Each row has a name. After each piece below comes the name of the row it's from, unless a question asks for something else. Each question is about the rows just above it.

[-7.58 -2.97  0.69  7.25  7.63  9.46 -5.90  2.75  3.60  7.99] -> Q_148
[-7.58 -2.97 -0.42  7.25  7.63 -5.90  2.75 -0.41  3.60  7.99] -> Q_485
[ 2.75 -5.90  7.98 -0.41 -2.97 -7.58  3.60  0.69  7.25  7.63] -> Q_157
Which row holds these entries in another order? [ 3.60 -7.58 -0.41 -5.90 -0.42 -2.97  7.25  7.99  7.63  2.75]  Q_485
asked: [3.60 0.69]  Q_157
The row with [ 2.75 -5.90  7.98 -0.41 -2.97 -7.58  3.60  0.69  7.25  7.63] is  Q_157
Which row holds these entries in another order? [ 7.63  7.25  0.69  3.60 -7.58 -2.97 -0.41  7.98 -5.90  2.75]  Q_157
Which row holds [-7.58 -2.97  0.69  7.25  7.63  9.46 -5.90  2.75  3.60  7.99]?  Q_148

